Each row below holds a small network's activations on one input, seen along a few directions.
In each table, some parts of the input vary, and every possible input appears once, in random order.
Descriptions start from the smaller parts, as in this example, which fits no table here: one of 4 places along a line, together with either a single point or one of 9 places around a ring or (one of 3 separate values, together with one of 8 places around a ring).
Shared parts are said once, and a part with two or three values counts as separate values.
In the rows, 128 means zero.

Other details of the inputs shift rows strongly along two fixed directions, in all tables alike. That doesn't count.

Rows:
x1: [129, 110, 103, 124, 127, 130, 134, 126, 109,  84, 130, 111, 117, 123, 122]
x2: [ 87, 124,  70, 109,  85, 137, 132, 129, 119,  48, 163,  82,  87, 138,  96]
x3: [113, 150, 159, 139, 112, 163, 138, 127, 151, 153, 120, 144, 135, 157, 132]
x4: [108, 154, 155, 135,  83, 136, 132, 141, 160, 151, 139, 163, 115, 151, 116]
x5: [129, 146, 160, 135, 135, 144, 145, 122, 139, 174, 103, 159, 133, 139, 147]
x6: [ 98, 152, 155, 135, 101, 173, 150, 113, 148, 141, 115, 154, 127, 167, 135]
x7: [154, 108, 129, 134, 163, 108, 118, 128, 103, 136, 116, 120, 138, 108, 136]
x8: [103, 146, 157, 149, 107, 176, 170, 116, 141, 156,  96, 165, 128, 159, 146]
x9: [ 89, 124,  72, 111,  85, 134, 129, 127, 124,  44, 169,  80,  83, 128,  98]
x10: [ 92, 158, 140, 129,  99, 166, 151, 116, 150, 142, 119, 153, 119, 159, 134]
x11: [125, 143, 159, 140, 130, 156, 130, 126, 149, 161, 118, 154, 145, 152, 138]
x12: [124, 119,  95, 123, 138, 118, 143, 129, 106, 100, 133, 109, 106, 118, 123]
x13: [179, 113, 132, 123, 164,  81,  81, 140, 127, 140, 138, 104, 163,  94, 129]
x14: [158, 101, 118, 121, 156,  95, 104, 125, 105, 115, 131, 111, 143,  98, 120]
x15: [175, 111, 123, 123, 176,  83,  88, 136, 117, 154, 130, 119, 157,  86, 136]
x16: [182, 106, 129, 121, 183,  69,  88, 137, 113, 158, 126, 120, 160,  75, 138]
x17: [ 87, 121,  64, 103,  88, 134, 133, 127, 111,  37, 162,  80,  84, 137,  96]
x18: [121, 116,  96, 118, 128, 112, 141, 130, 109,  89, 131, 106, 105, 115, 116]
x19: [111, 145, 146, 139, 129, 148, 164, 120, 140, 155, 104, 157, 122, 145, 150]
x20: [117, 157, 186, 144,  89, 148, 135, 139, 162, 188, 130, 181, 142, 165, 128]
x21: [192, 104, 146, 127, 183,  83,  80, 130, 121, 166, 119, 120, 176,  86, 142]
x22: [143, 108, 122, 131, 155, 122, 130, 131, 110, 124, 127, 124, 131, 114, 138]
Each input here is: one of 2 separate values, together with either a single point or one of 10 places along a line.

Rows:
x23: [154, 100,  72, 109, 163,  76, 108, 135,  94,  94, 139,  80, 119,  88, 125]
x24: [161,  89,  94, 117, 143,  73,  91, 145,  92,  91, 156, 105, 126,  83, 102]
x25: [167, 159, 188, 149, 146, 117, 108, 147, 170, 226, 120, 173, 150, 127, 154]
x26: [123, 161, 164, 129, 135, 138, 141, 121, 157, 200, 101, 176, 135, 137, 152]
x27: [114, 153, 130, 131, 109, 128, 136, 131, 143, 145, 135, 142, 114, 133, 126]
x28: [ 83, 150, 132, 119,  81, 175, 147,  99, 147, 105, 119, 131, 119, 164, 119]
x29: [ 41, 145,  96, 131,  69, 226, 186, 102, 128,  39, 128, 103,  86, 188, 115]
x30: [173, 130, 183, 152, 142, 112, 103, 142, 141, 205, 128, 171, 163, 120, 142]
x31: [159,  80,  88, 118, 163,  73, 115, 136,  83,  87, 133,  94, 129,  82, 117]
x32: [ 57, 148, 114, 125,  76, 200, 166, 107, 137,  73, 117, 113, 103, 173, 124]
x33: [166, 100, 105, 106, 148,  83,  71, 138, 118,  95, 160,  86, 152,  93, 108]
x34: [170,  75,  86, 127, 173,  86, 120, 137,  79,  84, 135,  92, 127,  88, 121]
x35: [ 95, 148, 144, 128,  84, 159, 133, 133, 160, 117, 147, 128, 127, 169, 111]
x36: [153, 141, 207, 144, 159, 120, 131, 127, 151, 244,  81, 204, 172, 129, 162]
x37: [103, 141, 116, 134, 129, 154, 165, 120, 123, 114, 120, 123,  98, 146, 145]
Q: What do these inputs look like to the network?
A: one of 3 separate values, together with one of 5 places along a line
Q: Changing only the place on the line of 5 turns x37 into x26. The same change can be made to x34. Which row results?
A: x36
Q: Start at x35 and move only the place on the line of 5, one step at a time. The first step leads to x33. Which rows follow, in order?
A: x28, x32, x29
Q: Which other rows does x25 become when the choice among 3 separate values takes its other values? List them by row number.
A: x30, x35
